A small network was trained on made-up records. Each row is its average activation on records with the value named, seen along a few directions.
Values that are neighbours, or in one group, have similar rows; names and order tell nothing.
In the rows, 128 means zero.

Field Netaf:
k9: [165 185 141 186 137 145 146  96 142 121 170  89]
k4: [124 120 121  73 102  95 113 163 110 124 138  91]
k2: [122 175 151  99  57 124 135 124 109 151 162 106]
k12: [102 110 112  62  75 107 148 149 131 116 114 158]
k7: [103 113 129 204 132 159 123 123 157 106  92 166]
k8: [128  89 140  76  90 103 130 173 102 132 165 122]
k10: [130 167 124 101  65 154 155 124  88 137 171 160]
k11: [126  95  97 142 223 116 104 122  95 146  89 146]
k5: [112 137 155  90  78 159 135  99  98 124 181 139]
k6: [141  98  91 161 190  77  83  83  97 140 122 146]
k14: [159 174 176 129 122 163 141 107 160  98 115 108]
k1: [116 121 129 162 192 157 139 145 164 114  71  87]
k3: [138  95 128 126 186  86 127 141 171 158 110 149]
k13: [127 113  98 180 141 147 114 145 165 126  94 123]
The values of Netaf form 5 separate groups.
Q: Which other values are in the same group as k5? Give them in the order they are listed.
A: k2, k10
Q: Which other values are in the same group as k3? Give them in the order they are listed.
A: k11, k6
Q: Which other values are in the same group as k4? Give them in the order they are listed.
A: k12, k8
Q: Which other values are in the same group as k14? Give them in the order they are listed.
A: k9
